These are the activations of a small neural network, seen along a few directions. Each row is one input.
In each table, some parts of the input vary, and every possible input appears once, in random order.
Descriptions start from the smaller parts, as in this example, which fits no table here: ring(8) and (point or (values(2) and line(4)) or line(11)).
Shared parts are said once, and a part with two or three values counts as separate values.
In the rows, zero is written as 128.

Other details of the inputs vary at random and push rows far along two fixed directions, the same in every table; ignore that.

Rows:
x1: [121 147 151 120 138 132 140 114 131 122  93 114 109 113 119]
x2: [117 148 141 121 134 123 108 151 125 150 137 147 127 119 112]
x3: [125 131 139 121 102 122 138 125 133 143 118 108 106 143 151]
x4: [116 144 132 119 138 131 113 147 129 155 134 140 125 116 114]
x5: [122 113 135 111 107 119 133 137 141 134 117 103 118 119 152]
x6: [119 147 156 121 130 136 130 111 134 124  93 123 113 114 114]
x7: [125 124 123 105 136 120 141 140 141 150 120 123 123 116 144]
x8: [130 135 118 106 139 120 129 147 139 155 126 117 129 111 136]
x9: [112 125 143 124 129 133 115 141 125 143 117 133 113 134 123]
x10: [132 124 139 108  99 118 144 125 143 142 117  96 115 143 157]
x11: [122 144 152 127 130 131 115 148 123 157 140 148 138 114 119]
x12: [119 124 130 124 131 126 127 142 126 144 108 122 109 129 138]
x13: [125 111  79 136 146 119 132  93  85  97 151 143 173 142 116]
x14: [135 117  85 144 144 127 127  97  81 110 159 139 190 133 114]
x15: [120  98  96 143 112 123 114  86  91  84 149 132 171 146 120]
x16: [121 151 166 122 126 130 125 115 131 119  97 130 116 117 113]
x17: [138  93  76 132 132 115 130  93  95  93 130 117 177 152 133]
x18: [129 138 129 125 136 131 130 144 126 163 128 130 131 107 135]
x19: [113 129 153 126 125 126 110 145 122 138 120 140 115 136 122]
x20: [130 121  74 137 149 119 120 101  84 103 156 138 179 138 107]
x21: [124 143 118 119 141 123 124 147 129 156 125 129 120 112 129]
x22: [111 133 137 117 135 131 125 139 130 149 129 145 118 120 122]
x23: [109 122 144 122 115 126 126 139 127 132 126 117 109 123 137]
x24: [113 137 147 119 131 124 120 143 127 144 132 152 121 123 121]
x25: [128  97  82 143 113 115 126  87  90  85 139 121 167 142 134]
x26: [234 116 104 200 156 178 156 175 236  77 185 144 108 127 129]
x27: [119 133 148 119 107 125 136 128 129 139 127 110 107 147 142]
x28: [207 111 133 212 126 173 131 170 228  43 186 158  84 147 118]
x29: [120 136 163 122  97 122 121 127 130 136 131 125 113 150 137]
x30: [118 132 123 118 138 123 136 139 130 151 120 134 114 116 137]
x31: [134 116  89 145 137 131 118  94  85 112 159 148 193 134 109]
x32: [113 126 139 123 136 129 125 145 121 140 117 125 109 133 129]
x33: [127 145 142 122 133 128 142 111 135 125  84 111 109 109 128]
x34: [118 132 153 120 100 129 126 124 133 141 128 118 110 147 137]
x35: [134 137 142 109 131 123 147 111 146 125  84  99 118 109 134]
Each input here is: line(5) and (point or line(6)).
Changing only the line(5) part turns x30 into x7. The same change can be made to x18. Which row results?
Answer: x26
Which other rows does x20 become when the line(6) part takes its other values? List them by row number.
Answer: x13, x14, x23, x27, x32

Rows:
x36: [144 120 112 142 120 128 135 107 127  97 139 124 140 145 128]
x37: [115 130 126 112 136 123 129 136 122 148 117 123 127 110 132]
x38: [117 135 147 113 114 122 128 119 126 136 113 117 123 127 132]
x39: [113 136 150 119 120 125 116 132 118 144 126 133 131 123 124]
x40: [137 113 103 143 131 128 123 125 123 108 153 142 145 140 124]
x41: [116 127 136 112 118 119 127 129 124 141 115 113 119 131 139]
x42: [114 131 139 116 123 123 122 136 118 152 129 132 127 130 132]
x43: [113 136 142 120 120 125 120 133 117 150 130 131 127 124 129]
x44: [111 122 134 113 119 120 128 130 123 139 116 115 118 125 139]
x45: [146 120 102 142 141 133 136 115 125 108 139 131 148 130 123]
x46: [163 139 166 163 138 163 140 177 214 105 123 137  49 125 123]
x47: [120 143 139 112 131 125 129 124 125 145 114 125 131 113 124]
x48: [141 110 104 140 125 125 133 114 129  98 137 126 139 142 132]
x49: [103 136 145 121 132 126 115 133 113 138 117 140 117 125 116]
x50: [117 128 140 113 117 121 132 124 124 142 114 116 120 132 140]
x51: [120 142 134 112 132 123 132 128 123 148 118 123 129 116 129]
x52: [140 123 111 145 127 130 126 119 122 108 155 139 147 143 121]
x53: [113 130 135 115 124 121 118 140 118 151 130 129 126 130 131]
x54: [110 140 138 117 144 126 125 126 117 136 102 131 119 113 116]
x55: [143 111 105 144 123 128 132 114 126 100 135 122 139 145 132]
x56: [147 121  98 139 142 129 132 118 127 107 138 129 148 132 123]
x57: [173 139 171 161 126 161 141 176 218 112 133 131  63 123 131]
x58: [116 133 143 117 114 123 129 121 122 139 114 116 120 126 137]
x59: [108 126 133 116 125 123 119 142 118 149 131 131 125 123 132]
x60: [117 131 126 110 136 120 130 135 124 148 116 125 127 113 133]
x61: [146 118  97 143 141 131 133 119 125 109 137 130 147 130 124]
x62: [115 126 140 115 117 123 131 125 122 141 115 114 120 129 139]
x63: [148 127 113 144 138 133 130 110 126 101 134 134 152 125 116]
x64: [113 138 146 116 120 125 118 130 120 147 128 133 129 126 124]
x65: [139 116 109 146 129 133 125 121 120 110 153 139 146 142 123]
x66: [112 128 134 118 123 123 119 142 117 152 129 129 126 128 133]
x67: [148 122 102 140 141 131 136 114 127 109 137 133 149 132 124]
x68: [147 126 105 145 138 133 134 110 125 106 138 132 148 127 121]
What do these inputs look like to the network?
Answer: values(3) and (point or (values(2) and line(5)))
Changing only the values(3) part turns x49 into x46. The same change can be made to x64. Which row results?
Answer: x38
Which other rows does x57 become when the values(3) part takes its other values? List them by row number.
Answer: x39, x63
Which other rows does x43 become when the values(2) part takes its other values? List them by row number.
Answer: x52

Rows:
x69: [145 107  82 158 153 134 134  94 112  68 127 138 152 138 109]
x70: [145 102  69 158 153 132 122 124 107  99 169 154 168 142 116]
x71: [150 112  74 155 150 130 121 119 110 100 171 155 173 144 111]
x72: [ 28 131 171  67  86  86  97  80  31 162  72 110 139 140 129]
x73: [165 166 192 149 139 165 141 175 220 131 117 138  60 100 117]
x74: [145  89 106 158  86 124 129  88 118  61 154 117 144 184 141]
x75: [176 150 177 143 118 157 151 182 226 144 128 111  62 113 148]
x76: [165 129 156 141 132 154 155 194 223 142 119 111  46 117 156]
x77: [ 46 145 141  56 127  86 113  85  37 181  62 108 157 108 124]
x78: [153  89  66 146 132 122 142 102 123  77 140 114 154 146 141]
x79: [141  97  63 155 153 128 119 129 109  95 169 153 165 138 116]
x80: [156 123  90 159 139 135 117 112 110 102 178 155 184 137 107]
x81: [151 119  81 158 144 133 122 114 109 101 177 156 175 141 110]
x82: [ 58 131 130  48 105  78 125  88  46 193  75  85 162 120 155]
x83: [165 160 179 149 138 163 129 204 215 162 159 155  75 104 123]
x84: [165 164 188 151 141 165 139 179 217 131 115 134  57 101 117]
x85: [ 88 151 172  70 105 108 137 138 121 203  85  91 101 107 158]
x86: [141 103  76 155 154 130 131  99 114  64 127 137 150 134 110]
x87: [ 94 157 186  69  98 109 134 132 125 203  88  94 113 102 155]
x88: [151 124  94 158 145 135 134  84 114  70 136 139 160 138 104]
x89: [ 58 139 194  87  92 112  95 166 103 201 119 132  91 133 140]
Changing only one part turns x78 into x79. The same change can be made to x74. Which row results?
Answer: x89
What do these inputs look like to the network?
Answer: values(3) and (point or line(6))
Which other rows does x87 become when the values(3) part takes its other values? List them by row number.
Answer: x73, x83
Which other rows does x75 become when the values(3) part takes its other values? List them by row number.
Answer: x80, x84
